These are the activations of a small neural network, seen along a few directions. Each row is one input.
In each table, some parts of the input vary, and every possible input appears once, in random order.
Descriptions start from the smaller parts, as in this example, which fits no table here: line(4) and (point or ring(9) or (values(3) and ring(8))).
Shared parts are said once, and a part with two or three values counts as separate values.

Table:
row 1: [-42  13   1  63  -2  53  -5  -6 -20  54 -19]
row 2: [-14  24 -34  81  26  -4 -38  -3  73 -41  93]
row 3: [-36  12 -27  16 -39  18   8 -17  52  54 -45]
row 4: [  2 -42   3  25   3  49   1  29   4  60  43]
row 5: [ 23  49  20   5  17 -38 -72   7  23 -99  58]
row 6: [  8  12  -3 -46 -50 -16 -27 -17  -9 -17 -81]
row 7: [ 60 -23  31 -39  -1  16 -31  30 -51  -1   4]
row 8: [  8  27  22  -8 -13  26 -35 -10 -81 -13 -49]
row 9: [ 32  -4  13 -37  -1 -56  43  22 -56 -23   5]
row 10: [-24 -18 -21  25  10 -13  80  35   3  28  37]
row 11: [ 13 -22   9 -73  24 -40  17 -35   1 -28 -41]
row 12: [-32 -29 -15 -10  27   5  60 -35  63  27  -5]
- What is each input in this table made of? => values(2) and (point or ring(5))
- Changing only the values(2) part turns row 7 into row 4. The same change can be made to row 6. Which row results? => row 3
- Change only the values(2) part in row 8. List by row number the other rows that result. => row 1

Table:
row 13: [ -6 -24  -4 -23 -11 -18  66  19 -16  34 -20]
row 14: [ -1 -15 -13 -31   1   1  13 -31  30   5 -34]
row 15: [  4 -19   8 -18 -13  13  16  10 -66  25 -38]
row 16: [ -9  -5  12 -29   4   8  -7 -29  19  11 -39]
row 17: [ 40  13  19   6  -1   6 -50  30 -26 -24  38]
row 18: [  4 -25  -3 -24   5  -2  58  -1 -32  24 -26]
row 19: [-11 -14 -14 -30 -15 -15  21 -12  46  15 -28]
row 20: [-16  24 -17   7  -5 -43  10  -3  37 -33  13]
row 21: [-59   0 -25  87   8  70  18  17  54  50  52]
row 22: [-47 -17 -38  97  14  37  24  -3  62  84  52]
row 23: [ -5 -14  21 -23   8   4  37   1 -43  30 -30]
row 24: [ -5  29  -5  15  -6 -12 -37  -9 -11 -42  -8]
row 25: [ 14   1  17 -12 -29  22   5  17 -67  36 -37]
row 26: [ -6  23 -16   6  11 -27   3 -22  21 -42   8]
row 27: [ 22  -3  25  -6  33 -10 -18  11  -3 -29  47]
row 28: [  6  47   4  22 -20  -3 -48   0 -12 -31  -8]
row 29: [ 19 -13   0  -7  13 -33  10  27  24 -27  60]
row 30: [ 29 -14   1  -8  29 -17   3   7   8 -36  54]
row 31: [-14  32   8   9  14 -20 -17 -19  10 -36   2]
row 32: [ 10   9   9 -16 -33  25 -39 -12  -5  16 -47]
row 33: [ 30  -6  11   0  13  -3 -39  21 -25 -35  39]
row 34: [ -1 -10  -1 -22 -18  16 -28 -20  -4   5 -48]
- What is each input in this table made of? => values(2) or (line(4) and line(5))
- A walk changes only the line(5) part. It starts at row 32 and steps to row 34. List the rest of the walk in order. => row 16, row 14, row 19

Table:
row 35: [ 39  -7  22 -41   4 -40  27  12 -64 -29  -2]
row 36: [  37   49   22  -17   -2  -16 -100    8  -36  -84    9]
row 37: [-25 -14 -10  18  18 -12  22 -10  74  13  33]
row 38: [ 21  -5  17 -23 -12  10 -27  -2 -68  19 -45]
row 39: [-22 -11 -13  20  27 -11  36  27  39   8  58]
row 40: [ -1   6  -1 -39 -36 -23  -5 -19 -25 -17 -62]
row 41: [-14 -28 -30  20  32   2  28  -8  53  -4  47]
row 42: [  0  41  -1  80  10  10 -69   3  40 -49  76]
row 43: [-45   4  -4  46   4  51  10  -9  23  44  13]
row 44: [ 26  -9  24 -61   7 -41  15  19 -38 -31 -13]
row 45: [-22   8 -33  24   6   1  23 -13  67  22  22]
row 46: [-37   7 -21  56   5  28  14   0  37  34  -4]
row 47: [ 10  12  13 -26 -16   1  -7  -6 -36  -5 -72]
row 48: [-26  -9 -15  60   8  37  -6   2   6  59  23]
row 49: [ -8  -8 -13  40  25  -9  48  20  15  10  69]
row 50: [ -9 -15  -8  53 -12  53  -2  29  13  53  37]
row 51: [  3   9  29 -36 -16  24 -10 -14 -51   5 -55]
row 52: [ 26  13   3 -58 -15 -26   2 -20  -8 -17 -46]
row 53: [-48   1 -37  42 -15   4  16 -12  48  21   5]
row 54: [ 34 -24   6 -62  13 -28   6 -15 -24 -42 -24]
row 55: [ 38 -12  23 -32 -32  25 -24  26 -63  12 -33]
row 56: [ 24 -10  26 -63  -3 -41   1 -17  -2 -25 -36]
- Changing only one part turns row 41 into row 54. The same change can be made to row 45. Which row results? => row 52
- What is each input in this table made of? => values(2) and (point or line(10))

Table:
row 57: [ -3 -10  11  14 -12  59 -26   0 -21  49 -22]
row 58: [-40 -20 -35  81  38  14  47  17  83  34 103]
row 59: [ 21  14   0 -27  -3 -36 -35  -7  34 -56  10]
row 60: [ 13 -13   9 -54  25 -44  33 -17  -1 -34 -12]
row 61: [ 32 -22  25 -33  23 -13  18  17 -58 -16  15]
row 62: [-27  43 -14  25  -9  -9 -25 -27  22 -31 -19]
row 63: [-22  -5 -10  -6 -10  27 -12 -37  36  28 -49]
row 64: [-14 -12 -14 -30 -20 -23  53 -11   9  26 -47]
row 65: [  4 -19   4 -10 -21  10  39  28 -47  45 -22]
row 66: [ 43   8  17  -5  -3  -5 -50  27 -23 -35  35]
row 67: [ -8  37   7  47  -9  20 -41   9 -35  -9   8]
- What is each input in this table made of? => point or (values(2) and ring(5))

Table:
row 68: [-36  -5 -25  84  18  33  29  21  35  45  69]
row 69: [-50  -7 -36  60  13  21  19 -15  94  35  40]
row 70: [  6  -8  -2 -15 -11  16   6 -25 -36  43 -47]
row 71: [  8  40  15  -3  -8   2 -45   6 -11 -33  21]
row 72: [ 37   3  22 -19  21 -22 -10   2  16 -32  23]
row 73: [  9  35   7  35 -14  -2 -56   7 -24 -31  -7]
row 74: [  9 -15   3 -30   8 -47  -2   8   1 -19  14]
row 75: [-17  -5  14 -29  12   6  29  -5 -25  19 -51]
row 76: [  6 -19  10 -16 -35  43 -14  15 -25  45 -46]
row 77: [ -5 -12  12 -24 -17 -16  40 -12 -16   0 -26]
row 78: [ 16  -2 -20 -35  -6 -34  37   6   2 -18 -15]
row 79: [ 19  -5   0  -7  20  -1 -32  -8 -11 -53  23]
- What is each input in this table made of? => values(2) or line(10)
